A small network was shown many inputs. Here are its activations along a few directions, one row for each input.
In each table, some parts of the input vary, and every possible input appears once, in random order.
Descriptions start from the smaller parts, as in this example, which fits no table here: one of 3 separate values, together with either a single point or one of 9 places around a ring or (one of 4 places along a line, together with one of 5 places around a ring).
Shared parts are said once, and a part with two or three values counts as separate values.
In the rows, zero is written as 128.

Other details of the inputs shift rows strongly along two fixed directions, in all tables alike. That doesn't count.

Rows:
row 1: [ 92  89  75 139 155 151 169 127  68  49 215 119 179  71  68 126]
row 2: [139 161 146 163 115 140 134 120 204 146  34 150 126 215 161 118]
row 3: [ 81 165 182 141 132 161  90 137 144 133 201   5 102 125 137 130]
row 4: [129  72 151  79  80  98 201  90  62 157  90 184  74 107 116 147]
row 5: [137  61 128  95  98 107 206 107  80 146  83 196  83 122 119 143]
row 6: [120 189 129 139 146 144  51 142 139  90 210  32 144 126 126 115]
row 7: [151 176  91 172 187 136  85 178 196 122 169  77 167  93 132 130]
row 8: [115 155 173 120 155 137  83 159 166 177 182  13  88  89 133 154]
row 9: [110 163 147 171 165 188 128 143 192 122 160  38 120 158 103 135]
row 10: [151  99 111  80  86  99 168  87  48  92  99 206 132 140  96 111]
row 11: [117 187 101 179 169 151  83 151 180  78 182  67 183 129 133 113]
row 12: [ 94 136 140 177 180 183  96 167 194 142 178  53 133 131 138 132]
row 13: [170 193 126 145 115 116  98 113 180 110  54 167 159 199 152 102]
row 14: [107  62  91 147 174 168 228 135 108 109 185 106 122  68  65 160]
row 15: [163 183 163  79  91  74  49 121 128 179  83 140 104 134 163 129]
row 16: [125 129 141 166 122 130 105 141 199 166  49 172 140 190 197 116]
row 17: [137 208 151 111 130 142  66 111 136 108 205  18 127 125  97 124]
row 18: [143 165 183 125  88 127 104 116 167 159  61 127  86 214 154 119]
row 19: [180 203 168  85  84  85  63  92 134 163  88 132  93 154 153 132]
row 20: [189 188 137 134 113 107  79 115 176 139  61 163 127 173 151 134]
row 21: [148  97 101 106  99 111 184  89  69  86  82 224 155 147  90 115]
row 22: [113  79 157  80  68 110 200  81  51 140  90 182  89 140 103 126]
row 23: [124  82 125  62  79  86 129  90  26 132 112 213 134  97 134 110]
row 24: [170  93 102  78  95  86 169  96  58 114  96 213 118 111 112 134]
row 25: [156 167 151 107  99 102  31 127 144 146  83 160 130 171 183 102]
row 26: [165 195  95 170 183 148 100 152 202 104 168  68 159 114 124 135]
row 27: [111 145 170 160  99 134 105 122 168 147  52 154 118 210 175 122]
row 28: [116 100 131  74  62  81 142  76  17 107 112 199 137 117 121 112]
row 29: [ 91 146 175 129 149 162  78 149 154 159 199  22 101 108 145 132]
row 30: [102  75  70 133 170 154 155 143  78  78 215 133 178  54  80 126]
row 31: [126  47  94 141 129 106 214 140 114 154  61 222 133 112 137 137]
row 32: [110  61  69 164 181 166 242 139 125 104 174 113 137  65  82 151]
row 33: [124  47 127  92 108  93 189 134  76 166  84 204  92 106 127 140]
row 34: [151 165 118 150 123 110  66 133 180 134  68 188 171 169 187  99]
row 35: [144 173 108 152 181 140  74 171 178 127 182  65 151  93 116 140]
row 36: [ 64  55 108 131 146 162 198 141  64  88 223  82 122  75  85 133]
row 37: [114 147 148 172 106 131 118 127 188 140  44 158 135 206 189 117]
row 38: [ 93  46  92 147 185 153 208 161 103 130 186 109 132  52  73 157]
row 39: [174 176 142 103 108  80  48 145 152 164  77 148 114 150 168 126]
row 40: [ 75  38 103 121 168 164 185 152  75 114 223  97 126  58  93 135]
Each input here is: one of 2 separate values, together with one of 4 places along a line, together with one of 5 places around a ring.
Q: The inputs of row 6 and row 36 match in every part but the choice among 2 separate values. If row 13 is changed in the same way as row 6 into row 36, which row does it become?
A: row 2
Q: Which other rows does row 27 become when the place on the ring of 5 takes its other values? List them by row number.
A: row 9, row 12, row 14, row 38
Q: Which other rows does row 26 become when the place on the ring of 5 takes its other values? List them by row number.
A: row 7, row 11, row 13, row 34
Q: Which other rows does row 39 become when the choice among 2 separate values takes its other values? List them by row number.
A: row 33
Q: Which other rows does row 4 become when the choice among 2 separate values takes its other values? List them by row number.
A: row 19

Rows:
row 41: [137 151 135 139 131 133  89 150 172 138 116  96 108 164 152 124]
row 42: [114 119 149 110 124 118 104 135 111 146 126 138 130 118 138 123]
row 43: [136 101 128 126 106 114 147 128 109 114  94 177 116 159 140 124]
row 44: [137 153 126 119 163 152  91 137 141 133 189  52 127 105 102 145]
row 45: [138  98 131 123 107 134 157 109 111 126 102 176 114 143 112 133]
row 46: [144 103 116 103  99  96 129 125  83 133 109 169 122 128 136 127]
row 47: [142 158 159 131 146 149  86 143 193 159 127  83 103 149 139 135]
row 48: [117 164 141 157 135 148  97 134 179 148 137  65 116 150 157 133]
row 49: [133 135 111 114 154 149 133 121 113  96 190  89 140  99  81 127]
row 50: [143 104  86 149 170 142 156 140 134 115 155 152 157  93 103 133]
row 51: [115 122 143 138 121 129 138 126 146 151 113 126 110 133 159 130]
row 52: [ 97 148 145 163 154 170 101 150 155 119 177  55 136 137 122 133]
row 53: [124 138 117 123 143 127 129 136 120 128 171  80 126  84 100 145]
row 54: [107  76 105 123 115 134 213  99  74  96 128 165 144 117 115 127]
row 55: [150 140 138 106  87  92  95 116 112 123  67 186 110 165 157 118]
row 56: [156 153 154 125 109 131 116 108 158 132  70 161 119 191 139 119]
row 57: [130 147 107 163 152 132 123 140 175 129 128 135 156 122 156 125]
row 58: [133 168 143 130 159 133 100 153 156 144 183  40 121  86 120 142]
row 59: [141 175 135 151 139 145  96 149 178 112 138  77 128 172 144 112]
row 60: [133 172 151 148 141 129 100 138 188 155 117  72 110 152 135 143]
row 61: [137 126  86 153 169 143 117 161 164 103 148 108 158 110 133 130]
row 62: [ 90  76  91 118 142 144 174 117  51  82 201 123 165  66  67 114]
row 63: [102  79 118 119 112 132 189 111  73 110 105 191 152 143 110 111]
row 64: [132 195 145 136 125 129  78 115 170 120 149  73 136 145 151 113]
row 65: [110 126 151 135 116 133 105 128 145 152  89 138 127 168 146 119]
row 66: [112 154 105 181 178 165  95 171 179 122 179  82 172 103 126 125]
row 67: [ 74  42 106 121 150 151 202 140  73 114 179 139 135  67  86 129]
row 68: [133  93 128 121 121 115 147 146 116 137 104 157 108 138 145 127]
row 69: [109  66 107 121 137 127 214 132  84 132 137 148 115  74  92 139]
row 70: [140 161 156 118  92 102  92 101 133 137  80 155 119 162 171 123]
row 71: [119 110 114 133 136 135 191 121 111 103 141 126 138 112  89 134]
row 72: [ 84  84 102 115 158 142 148 133  71 104 213  94 151  62  78 134]
row 73: [146 133 145 126 120 132 110 122 156 155  93 137 104 163 133 131]
row 74: [135 166 159 126 122 118  81 133 164 156 138  91 117 127 170 124]
row 75: [116 109 135 136 106 126 157 107 117 125 103 159 122 149 147 134]
row 76: [150 113 102 140 119  94 157 124 140 139  59 209 153 128 139 134]
row 77: [138 132 142 104  78  87 119  98 109 157  66 197 114 155 172 123]
row 78: [148  97 126  97 106  93 131 132  82 141  98 181 112 125 148 120]
row 79: [ 95  97  98 146 175 160 195 139 102  89 210  68 133  66  62 154]
row 80: [129 183 170 137 110 126  47 128 157 141 111 110 129 164 157 117]
row 81: [160 117 143  86  79  97 126  89  88 142  45 228 113 161 137 124]
row 82: [124  84  82 104 121 112 177 117  54  84 157 159 140  95  91 113]
row 83: [152 126 140 101  73  80 141  94  90 140  40 221 111 146 141 130]
row 84: [159 170 159 112 133 135  66 138 166 159 136  91 110 131 143 131]
row 85: [141 194 136 132 124 128 100 128 157 120 140  81 132 130 121 129]
Q: What do these inputs look like to the network?
A: one of 5 separate values, together with either a single point or (one of 2 separate values, together with one of 4 places along a line)
Q: The inputs of row 60 and row 48 match in every part but the choice among 5 separate values. If row 58 is changed in the same way as row 60 into row 48, which row does it become?
A: row 74
Q: Which other rows does row 44 become when the choice among 5 separate values takes its other values? List them by row number.
A: row 46, row 53, row 72, row 77
Q: Which other rows does row 78 become when the choice among 2 separate values takes its other values? List them by row number.
A: row 68
